These are the activations of a small neural network, seen along a few directions. Each row is one input.
Each table varies a few parts of the input and shows all the possible inputs, shuffled.
A made-up example of a description, with smaller parts first: ring(5) and (point or ring(11) or (values(3) and line(6))).
Shared parts are said once, and a part with two or three values counts as separate values.

Other details of the inputs shift rows strongly along two fixed directions, in all tables alike. That doesn't count.

A family of inputs:
R1: [ 4 -6  5  3  2  9  2  7 12 12  1  7 -2 -2 -9]
R2: [  8  10 -10  -3  11  -4  11 -11 -24 -26 -12 -15  15  -1  -1]
R3: [ -1  -1   3  -8 -11   7 -13   0   2  15  15   7   4  -3   4]
R4: [ 3 -4  2 -2  1 -7 -3  5  7 12  4 11 -7 -8 -6]
R5: [ -3  -3   4  -2   5  -3 -15   2   7   7   0   7  -1  -9 -10]
R6: [ -9 -15   3  -3   0   3 -14   8  18  20  -3  18  -9  -2 -14]
R7: [  4  -1   4   5 -13 -11   1  -3  -5   6   6   0   7   3   7]
R8: [  8   5  -8   2  10   4  14  -3  -9 -10  -2  -5   9   4  -6]
R9: [  7  13  -8  -6  13  -5   9 -13 -19 -27  -7 -23  13   1  -3]
R10: [  5   0  -2  -7   7  -3  -3   1   3  -3   5  -4  -3   3 -12]
R11: [  7   9  -5  -5   9  -8   9  -8  -8 -11   4 -13   0  -1  -5]
R12: [-10 -13   6  -8   2  -2 -19   9  17  18   4   9 -12  -3 -17]
R13: [  6  13 -12  -3  -4  12  19 -12 -23 -17   4 -16  23   6  16]
R14: [ 7 -3 -4 -3  4 -2  0  3 -2 -2  0  5 -1  1 -9]
R15: [ 4  1  4  5  3  4 12  1  4  3  0 -1 -3 -4  0]
R16: [  4   7  -6  -2   9  -1   6  -8  -9 -11 -11  -6  11  -1  -3]
R17: [  9  10 -12  -8  -6   6  13 -13 -28 -19   4 -15  20   5  13]
R18: [ -2  -2   1  -8 -13   9  -7   0   6  18  10   9   7   0   7]
R19: [-5 -3  5  0  6  2 -5  6 10 12 -3  8  4 -8 -5]
R20: [  4   7 -13   2  13   5  20 -10 -23 -21 -11 -15  15   5  -5]
R21: [  1   2   7   2 -11 -12  -1  -5   0   4  11  -8   5   5   5]
R22: [ 1 -2  2 -1  2 -4  0  1 11 13  2 11 -6 -5 -5]
R23: [ -5  -9  12   7 -18  -8 -11   4  19  27   8  15  -3   2   6]
R24: [ -5  -8   9  -3 -17  17 -10  10  17  28  11  11  -1  -5   9]
R25: [  7   5 -14  -3  11  -1  14 -11 -26 -24 -11 -14  13   3  -9]
R26: [ -4 -10   5   2   2  10   0   5  10  14  -4   5   0  -5 -12]
R27: [  8   9  -6   1   8  -6   9  -9 -12 -12   2  -7   1  -3  -4]
R28: [  0  -4  11  12 -17   0   2   3  10  20   6   1   4   0   8]
R29: [ -49  -40  -20   27   -6   19  -39   34   -5  -84  -40   -6 -109   57
   74]
R30: [ -6  -8   7   3   1  -1  -5  12  20  23   6  17 -13  -7  -3]
R31: [ -5  -7  13   7 -16 -10 -17   5  14  25  13  13  -6   0   3]
R32: [ -3   3   0   0   0  -6  -1   3  -3 -10  -8   1  -8  -2   4]
R33: [ -9  -2  12  -7  -2  -8 -17   9  22  17   5   9 -13  -9  -8]
R34: [-3  7  4  2  3 -1  6  2  2  2 -4  2  3 -6  0]
R35: [ -3   4   7  -1   1  -6 -10   2   8   9   2   8  -5  -9  -8]
R36: [-1  6  8  4  0  4  8  1  4  2 -6 -2  1 -7  0]
R37: [ 10   5  -9  -1   8   1  11  -7  -8 -11  -5  -3   7   5  -7]
R38: [  4   7  -1  11  -8  -6  16  -8 -11  -3   4 -10  17   6  11]
R39: [ -3  -2   4 -13 -11   4 -12   1   7  14  17   1   4  -1   3]
R40: [ -7 -11  13   3   0   7 -12  13  22  21  -3  12  -6 -10  -4]
R41: [ 13  11 -13   0  12  -1  13 -12 -21 -26  -2 -14  10   5  -8]
R42: [  7  19  -7   0   7  -4  19 -14 -19 -23 -12 -14  12   1   2]
Each input here is: line(6) and (values(2) or ring(5)).
Question: Changing only the line(6) part turns R12 into R20. The same change can be made to R33. Which row results?
Answer: R34
Question: Changing only the line(6) part turns R26 into R25. The same change can be made to R36. Which row results?
Answer: R32
Question: Which other rows does R18 become when the line(6) part takes its other values? List them by row number.
Answer: R3, R13, R17, R24, R39
Question: Which other rows does R37 become when the ring(5) part takes its other values? List them by row number.
Answer: R6, R16, R22, R42

A family of inputs:
R43: [-30 -35  23  14 -61  27 -32  49  46  83  36  43 -14  22  41]
R44: [ 25  39  -7 -41  22  -7  -8 -27 -18  13  27 -22  54 -40 -81]
R45: [ -1   2  21  19   7 -12  -8  12  27  20   3   1 -21 -14  -7]
R46: [-37 -14   4 -28  -6  -6 -66  17  28 -13   6  10 -51  20   8]
R47: [ 10   3  10  11  13   0  21   1   6  14 -17  20  42 -43 -21]
R48: [-17 -25  32  15 -11  22 -23  40  31  17 -16  19 -54  -9  26]
R49: [-17 -24   1  30  11  25  27  33  -1 -46 -46   1 -45  29  10]
R50: [-26 -11  19   7 -29  15 -12  27  28  -9 -18  13 -33  17  43]
R51: [ 47  37  -2 -10 -25  -9  47 -42 -71  10  12 -54 101  -9   8]
R52: [-22 -11 -32 -18 -20 -10 -52  -4 -54 -68   1 -53 -33  43  60]
R53: [ -20  -18  -48   -3   40    9   -4  -10  -47 -120  -54  -48  -60   38
    3]
R54: [ -8 -22  26  21 -43 -28 -44   9  38  59  36  21 -10   8  16]
R55: [ 37  23  38 -17 -19  -6  32 -38 -12  73  35  12  74 -39 -34]
R56: [ -7 -43  -9  -4  32  -2 -15  32  16 -21 -28  23 -69  16  -8]
R57: [-24 -19  19   3 -27  32 -14  20  72  70   7  37   4 -16  14]
R58: [ 51  49 -27 -41  25 -28  53 -44 -45 -34  15 -40  79  -6 -31]
R59: [ 26  24  19 -10  -4 -41  43 -29  -4  43  61  -1  69 -34 -35]
R60: [-15 -24 -10  -1  20  -6 -39  21  13 -18 -30  33 -60   7  12]
R61: [ 35  15 -12 -22  -2 -28  12 -26 -19  10  44   5  26  -9 -18]
R62: [ -9   3   1  24  27 -25   7  10   3  -7 -22   4  -6 -16   1]
R63: [  5   5  15   7 -27  27  22 -20  18  64  33  24  39 -17  -2]
R64: [ -1  -9   8  11  16  40  32   3  36  68 -22  20  28 -35 -48]
R65: [-11   9  27   7 -10 -19 -13 -10  35  23  -2   8 -10   3   3]
R66: [  5  21 -30  35  34  39  68 -19 -55 -83 -47 -25  24  24  40]
R67: [-11 -53   9  -5 -44 -16 -80  32  52  39  38  44 -52  25  29]
R68: [ -20   12  -46  -13   -2   -4  -12  -25  -84 -124  -11  -58  -50   54
   63]
R69: [  7  17  11  10  -3  35  20  19  30  70  13  18  32 -33 -26]
R70: [ 12   1  -1 -14   9  -3 -29  11  18  14   3  13 -28 -13 -20]
R71: [ 37  38 -16  12  48 -24  86 -36 -36 -33 -18 -44  68 -14 -65]
R72: [ -25    6  -42    1   31    2  -18   -5  -51 -117  -39  -22  -43   42
   18]
Question: What is each input in this table made of?
Answer: line(5) and line(6)
Question: Changing only the line(6) part turns R48 into R51. The same change can be made to R69. Which row results?
Answer: R43

A family of inputs:
R73: [ 13   0   3   0 -12   3   8  -4   3  21  21   3  16   2   1]
R74: [ 12   9 -18   9  21   7  29 -13 -30 -37 -20 -20  15   8  -9]
R75: [-13 -25  17  -7 -10 -15 -41  20  39  45  16  32 -26  -9 -18]
R76: [  7  17  -9  -6  14  -1   8  -9 -20 -27  -9 -16   9  -3  -1]
R77: [-11 -11   0  -9   3   5 -22  12  15   8   3  15 -14  -3  -5]
R78: [ 23  15  -3   2  -7  -6  29 -19 -17   2  16 -16  29   1   3]
R79: [ 10   7 -14  -8   7  -6   4 -15 -25 -26   1 -17   9   9 -10]
R80: [  4   1  -3 -19   6  -2 -10  -5   1  10   9  -2  11  -8 -18]
R81: [  6   7  -5   9 -16  -6  16 -13 -24 -14  -1 -14  22  12  21]
R82: [ -7  -7  11  -3 -21   8 -12   2  14  41  14  14  17  -7   5]
R83: [ -4  10 -12   1   7 -12   2  -8 -26 -49 -13 -25 -15  15  17]
R84: [  8  18   5   3 -13  -7  20 -17 -16   1   5 -15  38  -3   9]
R85: [  7  -7  10 -13   4  -6 -17   3  22  43  17  25  13 -17 -38]
R86: [ 18  25 -12  -7  18   2  31 -20 -23 -20  -9 -20  29 -12 -17]
R87: [ 10  13  -7  -1  -7  11  22 -11 -22 -14  10 -18  16  10  18]
R88: [ -7 -15  34  -7 -26   5 -29  24  57  85  36  42  -7 -25 -11]
R89: [ 21  25   4  -8  17 -11  28 -20  -7  13   2  -8  39 -22 -38]
R90: [-12  -6  13   4 -22   7 -15   7  12  21   4   9   0  -3  25]
R91: [ -24  -13  -31   25    5    3   -5    8  -34 -102  -38  -27  -73   52
   66]
R92: [  3  -1  16  -6  11   3  -4   6  30  47   2  22  15 -33 -37]
R93: [ 11  15   0   4  19  -5  25 -11  -8  -7 -11 -12  24 -12 -22]
R94: [ 15  10  -6   6  18  -7  26 -10 -15  -6 -10  -8  25  -8 -24]
R95: [-10 -12  26   4 -24  -3 -23  20  48  61  26  29 -17 -11   2]
R96: [ -7  -4 -21  16  11   1  13   1 -26 -63 -28 -19 -35  29  30]
R97: [ 13  19  -3 -17   9  -7   7 -16 -19 -11   4 -17  24 -11 -17]
R98: [  4   8   6  -6  10 -13  -3  -4   6   8   3   2   8 -12 -16]
R99: [ -2  -7   5 -11   8   7  -8  10  22  31   3  21   2 -14 -23]
R100: [-45 -46   7  15  -4  22 -46  50  45   3 -21  34 -82  16  28]
R101: [ -50  -52   -7   25  -10   20  -49   49   28  -45  -33   22 -117   49
   62]
R102: [  7   7  -7   6 -14   4  16 -16 -29 -16   1 -15  28  13  17]
Question: What is each input in this table made of?
Answer: ring(5) and (values(2) or line(4))
Question: Changing only the ring(5) part turns R74 into R92. The same change can be made to R85. Which row results?
Answer: R76
Question: Which other rows does R87 become when the values(2) part takes its other values? List them by row number.
Answer: R82
